Read these off the table that follows.
1) Which number is the top-right entry?
2) Which number is the third entry in reading order?
3) Which number is the first entry in reading order?
4) Which number is the last entry in the row that holds the largest entry?
5) Which number is the bottom-right entry?
6) Which number is the entry just right of the largest entry?
7) Which number is the first entry in the row that holds the largest entry?
[[  0 -10   0 -38  -6  -2]
 [ -1  -8   3 -38  -6   2]
 [  0  -9  -2 -27  -4  -2]
 [  0 -10  -1 -37  -6  -3]
 [  0  -9   1 -41  -6  -2]
 [ -1  -8   4 -36  -6   3]
 [  0  -9   3 -41  -7   1]]
1) -2
2) 0
3) 0
4) 3
5) 1
6) -36
7) -1
